Each row below holds a small network's activations on one record, seen along a few directions.
Each row is followed by the record's values for the fields Gagil, Kodu, Dez, Zalad, Lobu.
Not every record has every field; a missing one is written absent.
Other fields move the rows too, some of them a lot.
In the rows, zero is written as 500.
Random noise pushes rows far along 14 fixed directions. That doesn't count. These rows show it; they differ only by the noise:
[562 613 675 577 775 408 544 481 418 413 648 404 336 510 597 508 586 589
 452 393 701 459 612 574 437 508 504 496 379 384]
[467 439 500 370 499 535 469 617 498 427 326 745 461 510 570 371 474 353
 360 712 552 500 421 366 374 512 428 538 540 511]
[507 562 431 351 293 540 432 471 454 398 523 568 565 610 382 499 739 442
 652 524 613 445 308 486 529 569 530 514 532 485]
[442 663 407 343 614 558 621 408 617 502 497 684 436 506 495 632 430 530
 413 506 422 425 497 560 421 582 290 235 589 565]
[582 363 547 517 442 565 530 441 712 599 372 611 366 577 582 431 411 604
 381 685 400 585 619 591 502 375 313 459 668 603]
[549 544 353 519 723 374 522 462 494 445 507 612 555 713 631 638 470 561
 329 284 363 350 662 409 331 507 400 384 500 653]
[594 509 410 552 419 442 456 447 406 441 381 516 565 630 498 477 601 578
 402 410 520 309 551 428 482 427 458 563 646 671]
[344 528 412 370 366 570 593 525 506 436 476 577 640 468 426 515 598 405
 624 685 757 550 244 539 490 614 558 581 466 305]
[633 251 749 548  96 476 628 518 330 310 603 336 438 521 399 489 649 533
 774 322 446 523 601 516 564 282 555 514 336 467]
[363 362 610 529 370 498 672 549 492 564 456 539 536 544 441 578 396 521
 639 637 402 631 628 523 501 557 525 572 487 565]
[383 518 417 747 329 550 514 559 436 631 368 515 573 401 662 515 420 507
 453 640 438 587 450 579 566 518 625 604 636 577]
[508 537 467 299 530 594 634 530 431 585 576 570 503 787 429 546 624 545
 408 591 482 454 503 419 446 623 347 471 654 490]
[470 571 761 562 574 436 413 596 371 497 322 763 229 585 396 370 587 509
 482 743 549 428 725 440 513 645 449 773 565 865]
[567 314 285 563 304 473 816 510 510 365 436 356 715 530 283 591 616 610
 632 423 603 351 505 441 528 401 469 654 420 400]
[345 808 369 413 769 638 815 488 620 535 496 465 453 398 580 759 541 691
 531 684 503 566 317 598 504 780 463 449 415 382]
[480 383 182 524 376 391 554 417 689 373 461 685 735 627 401 654 510 461
 628 360 482 406 511 522 433 465 449 462 412 573]

[401 525 449 717 402 476 727 496 349 517 336 371 579 232 636 596 278 560
 484 427 311 451 547 552 466 427 589 392 542 541]	Gagil is u2, Kodu is f3, Dez is n2, Zalad is k2, Lobu is absent
[515 436 292 406 413 610 734 543 536 439 482 553 552 474 377 556 503 448
 464 468 444 390 467 414 480 441 357 405 492 420]	Gagil is u3, Kodu is f5, Dez is n2, Zalad is k2, Lobu is v1
[507 563 392 431 590 499 411 339 703 401 421 564 553 539 619 496 654 582
 529 589 816 531 272 643 454 490 530 580 403 386]	Gagil is u1, Kodu is f4, Dez is n2, Zalad is k2, Lobu is absent
[601 271 815 396 336 394 432 432 499 387 423 278 474 462 447 332 446 531
 633 489 567 579 583 472 498 292 556 523 510 462]	Gagil is u2, Kodu is f3, Dez is n1, Zalad is k1, Lobu is absent
[389 364 642 380 346 549 663 498 495 390 267 560 485 368 555 478 332 486
 513 647 492 543 520 446 442 406 429 519 449 534]	Gagil is u3, Kodu is f4, Dez is n2, Zalad is k2, Lobu is v2
[413 576 661 312 425 568 654 477 369 363 380 641 421 397 534 591 505 559
 445 411 390 404 516 463 440 477 358 410 368 625]	Gagil is u1, Kodu is f2, Dez is n1, Zalad is k2, Lobu is absent
[613 385 367 436 331 665 632 467 583 540 613 291 589 511 695 622 482 543
 503 370 217 642 371 539 486 343 508 191 497 265]	Gagil is u1, Kodu is f2, Dez is n2, Zalad is k2, Lobu is absent
[442 563 488 315 493 471 425 345 454 465 610 159 809 641 682 675 588 598
 708 341 512 651 213 515 467 564 768 390 463 272]	Gagil is u1, Kodu is f2, Dez is n2, Zalad is k1, Lobu is absent
[664 753 366 662 809 469 401 506 606 363 278 371 329 151 523 405 547 607
 432 534 555 312 401 460 578 548 551 538 473 563]	Gagil is u3, Kodu is f2, Dez is n2, Zalad is k1, Lobu is v1
[629 533 361 261 338 602 445 488 586 374 383 532 456 397 400 472 565 471
 492 476 305 357 351 322 543 440 371 335 573 565]	Gagil is u3, Kodu is f1, Dez is n1, Zalad is k2, Lobu is v2
[457 511 282 478 389 526 676 474 462 494 580 621 616 798 368 633 642 513
 474 453 495 399 539 498 510 514 360 633 524 582]	Gagil is u2, Kodu is f6, Dez is n2, Zalad is k2, Lobu is absent
[531 499 674 376 319 480 531 511 219 506 565 420 531 546 181 505 669 558
 692 365 502 304 582 394 548 575 518 513 534 611]	Gagil is u1, Kodu is f3, Dez is n1, Zalad is k2, Lobu is absent
[730 376 494 451 440 584 554 616 619 365 603 711 225 565 382 379 642 394
 461 518 447 469 573 465 534 370 253 466 368 451]	Gagil is u3, Kodu is f1, Dez is n2, Zalad is k1, Lobu is v1
[883 302 456 576 383 354 224 312 734 143 278 289 510 513 645 301 733 685
 563 348 658 409 405 464 522  98 546 674 333 536]	Gagil is u3, Kodu is f6, Dez is n1, Zalad is k2, Lobu is v1
[359 367 666 385 543 492 757 462 435 586 575 288 680 717 563 656 402 668
 483 514 562 674 603 516 459 525 529 658 483 391]	Gagil is u1, Kodu is f3, Dez is n2, Zalad is k1, Lobu is absent
[589 470 716 580 380 574 561 514 510 389 387 537 199 378 679 400 539 582
 455 584 424 606 446 568 564 334 436 545 390 596]	Gagil is u3, Kodu is f1, Dez is n1, Zalad is k1, Lobu is v1
[545 313 520 605 606 549 714 572 659 571 409 519 387 498 675 352 476 550
 316 806 751 638 575 625 456 389 382 690 476 221]	Gagil is u3, Kodu is f3, Dez is n2, Zalad is k2, Lobu is v2
[542 634 570 370 641 477 512 391 464 467 574 266 511 494 404 534 573 613
 530 415 624 444 515 447 516 555 502 449 526 395]	Gagil is u1, Kodu is f1, Dez is n1, Zalad is k1, Lobu is absent
[441 676 343 662 569 512 462 529 372 688 647 474 602 671 605 681 531 593
 464 356 244 512 550 533 552 674 591 480 597 669]	Gagil is u1, Kodu is f5, Dez is n2, Zalad is k1, Lobu is absent
[404 432 414 497 246 674 523 497 487 724 532 536 624 509 578 507 412 443
 408 580 389 618 422 597 522 468 442 372 698 433]	Gagil is u1, Kodu is f4, Dez is n1, Zalad is k2, Lobu is absent
[534 556 394 762 586 490 348 620 561 526 646 655 398 643 643 442 703 412
 435 564 635 593 487 590 544 539 545 805 339 475]	Gagil is u2, Kodu is f6, Dez is n2, Zalad is k2, Lobu is absent
[400 569 483 285 644 432 627 598 375 372 361 293 666 391 474 610 391 497
 588 464 364 448 440 182 386 631 662 508 413 469]	Gagil is u2, Kodu is f3, Dez is n2, Zalad is k2, Lobu is absent
[507 648 573 583 734 461 589 379 724 616 566 428 325 334 298 614 422 690
 659 499 462 506 639 677 613 596 408 384 499 592]	Gagil is u1, Kodu is f5, Dez is n1, Zalad is k1, Lobu is absent
[632 353 513 658 289 569 727 418 477 444 431 355 533 712 626 546 769 882
 476 452 621 489 445 645 603 266 430 777 420 509]	Gagil is u1, Kodu is f1, Dez is n2, Zalad is k2, Lobu is absent
[360 523 399 482 500 573 702 609 466 647 701 683 522 500 287 563 425 313
 515 589 491 499 557 515 499 662 388 397 537 408]	Gagil is u3, Kodu is f6, Dez is n1, Zalad is k1, Lobu is v1
[684 549 697 470 496 506 255 422 461 431 451 337 350 522 819 322 641 604
 434 520 547 604 284 564 494 368 638 466 565 470]	Gagil is u2, Kodu is f3, Dez is n2, Zalad is k1, Lobu is absent
[416 427 634 639 125 491 381 614 336 337 373 584 464 225 628 461 419 330
 722 501 281 645 410 464 560 414 745 532 300 636]	Gagil is u3, Kodu is f6, Dez is n2, Zalad is k1, Lobu is v1
[529 468 557 509 596 410 355 519 580 511 463 528 483 430 423 427 407 434
 556 481 483 459 686 424 479 516 536 522 471 551]	Gagil is u3, Kodu is f3, Dez is n2, Zalad is k2, Lobu is v2
[453 460 364 716 466 601 570 693 588 608 487 786 376 626 554 486 627 417
 449 779 500 656 519 577 558 615 485 810 402 532]	Gagil is u1, Kodu is f2, Dez is n2, Zalad is k2, Lobu is absent
[554 529 514 484 502 492 642 495 369 364 341 452 478 491 442 526 571 598
 436 419 503 321 606 381 473 446 440 603 464 612]	Gagil is u1, Kodu is f2, Dez is n2, Zalad is k2, Lobu is absent
[437 712 428 548 677 521 497 566 455 618 597 572 410 419 473 601 441 430
 499 479 262 478 595 447 521 707 493 331 538 601]	Gagil is u3, Kodu is f5, Dez is n1, Zalad is k1, Lobu is v1
[405 534 599 510 210 754 647 506 449 708 422 452 436 429 573 531 554 637
 584 781 324 686 375 663 636 564 498 504 630 548]	Gagil is u1, Kodu is f4, Dez is n1, Zalad is k2, Lobu is absent
[429 663 677 589 569 430 405 307 490 612 577 490 393 496 381 487 447 539
 538 477 690 459 706 716 570 552 511 467 653 602]	Gagil is u3, Kodu is f4, Dez is n2, Zalad is k2, Lobu is v1
[489 481 526 699 455 622 694 502 566 682 595 602 378 622 688 502 598 667
 327 643 628 628 508 803 591 420 350 685 536 496]	Gagil is u2, Kodu is f3, Dez is n1, Zalad is k1, Lobu is absent
[511 394 361 621 518 480 303 656 537 649 470 439 658 436 390 330 464 324
 496 653 613 555 362 372 546 556 660 642 631 370]	Gagil is u1, Kodu is f5, Dez is n1, Zalad is k1, Lobu is absent
[510 400 483 592 387 516 714 577 525 449 454 479 492 258 379 452 403 461
 550 500 585 430 495 548 520 401 467 459 440 396]	Gagil is u3, Kodu is f3, Dez is n2, Zalad is k2, Lobu is v1
[290 401 464 484 608 397 587 549 549 617 696 719 643 677 264 637 336 363
 628 525 511 566 643 525 413 718 486 496 472 537]	Gagil is u1, Kodu is f6, Dez is n2, Zalad is k1, Lobu is absent
[533 431 596 431 568 538 695 525 516 521 653 318 473 613 520 590 503 572
 566 459 422 622 533 500 510 502 480 460 424 333]	Gagil is u3, Kodu is f2, Dez is n2, Zalad is k1, Lobu is v2

Which values does each new row have?
[423 570 496 642 546 530 388 535 553 585 725 462 477 433 692 535 494 415
 542 479 517 715 413 666 525 544 622 429 390 317]	Gagil is u1, Kodu is f5, Dez is n1, Zalad is k2, Lobu is absent
[643 393 389 532 410 441 509 473 517 498 494 317 668 618 287 537 682 645
 648 375 482 362 529 413 567 498 551 598 481 504]	Gagil is u1, Kodu is f2, Dez is n1, Zalad is k2, Lobu is absent
[345 563 640 357 368 481 566 443 301 371 464 683 535 548 534 598 523 503
 455 378 508 410 525 491 426 497 430 494 435 655]	Gagil is u1, Kodu is f1, Dez is n1, Zalad is k2, Lobu is absent
[661 487 448 520 608 504 488 569 465 588 308 460 439 567 532 391 575 586
 372 648 373 405 599 326 494 538 463 597 653 632]	Gagil is u3, Kodu is f3, Dez is n1, Zalad is k1, Lobu is v1
[460 506 457 123 573 589 488 449 701 534 409 327 619 388 554 569 251 463
 524 590 200 660 362 291 443 561 515 164 615 388]	Gagil is u3, Kodu is f1, Dez is n1, Zalad is k1, Lobu is v1
[485 395 545 632 503 418 413 559 544 552 447 502 539 363 426 436 307 444
 550 509 504 502 550 482 498 462 577 490 513 544]	Gagil is u1, Kodu is f6, Dez is n2, Zalad is k2, Lobu is absent
[262 556 701 456 494 517 684 551 323 689 626 573 483 378 169 561 276 413
 572 550 526 489 750 544 542 661 420 421 617 512]	Gagil is u1, Kodu is f5, Dez is n2, Zalad is k1, Lobu is absent
[652 450 304 551 682 464 479 510 585 628 649 208 665 734 574 589 536 643
 434 368 342 520 543 369 481 500 557 540 526 399]	Gagil is u2, Kodu is f6, Dez is n2, Zalad is k2, Lobu is absent
[404 542 605 304 551 738 688 691 433 653 750 306 444 470 637 585 508 471
 558 666 377 798 291 472 550 685 602 423 455 189]	Gagil is u3, Kodu is f3, Dez is n2, Zalad is k1, Lobu is v2
[671 461 611 446 480 468 316 410 558 448 614 466 373 673 542 401 654 520
 548 436 534 546 455 609 527 394 487 420 523 480]	Gagil is u2, Kodu is f2, Dez is n2, Zalad is k1, Lobu is absent
[571 682 295 451 622 546 492 502 568 443 422 441 520 425 418 614 537 624
 518 436 291 372 372 369 549 611 484 433 513 662]	Gagil is u1, Kodu is f6, Dez is n2, Zalad is k1, Lobu is absent
[522 400 496 344 415 514 335 452 722 430 641 707 484 608 519 501 619 354
 730 521 477 664 385 624 430 521 490 328 302 407]	Gagil is u1, Kodu is f4, Dez is n1, Zalad is k2, Lobu is absent
[379 291 680 314 663 353 606 335 629 443 349 340 704 771 720 634 332 702
 559 534 500 695 698 453 329 466 547 594 379 467]	Gagil is u3, Kodu is f2, Dez is n2, Zalad is k2, Lobu is v2
[452 247 378 643 421 447 601 525 606 570 477 449 697 393 483 572 221 466
 545 420 326 564 607 508 467 398 535 402 532 487]	Gagil is u1, Kodu is f5, Dez is n2, Zalad is k1, Lobu is absent
[573 616 611 412 402 713 553 634 320 519 759 643 226 663 579 538 791 455
 465 487 323 557 440 533 532 584 361 418 389 499]	Gagil is u1, Kodu is f4, Dez is n1, Zalad is k2, Lobu is absent
[585 498 557 536 692 440 523 474 613 478 567 227 482 458 475 576 474 623
 635 463 494 547 580 482 522 519 565 482 403 384]	Gagil is u1, Kodu is f6, Dez is n2, Zalad is k2, Lobu is absent
[567 204 725 503 354 424 641 452 461 452 648 362 534 591 449 433 457 556
 604 373 591 570 668 597 477 275 491 477 426 361]	Gagil is u3, Kodu is f3, Dez is n2, Zalad is k1, Lobu is v1
[624 483 527 536 379 332 265 403 450 295 361 327 559 363 357 324 509 458
 543 322 636 292 543 382 539 315 573 529 587 600]	Gagil is u3, Kodu is f1, Dez is n1, Zalad is k2, Lobu is v1
[431 598 521 201 324 581 510 343 403 532 588 568 628 874 382 623 677 630
 617 477 425 474 377 515 523 643 451 441 649 699]	Gagil is u3, Kodu is f6, Dez is n2, Zalad is k1, Lobu is v1
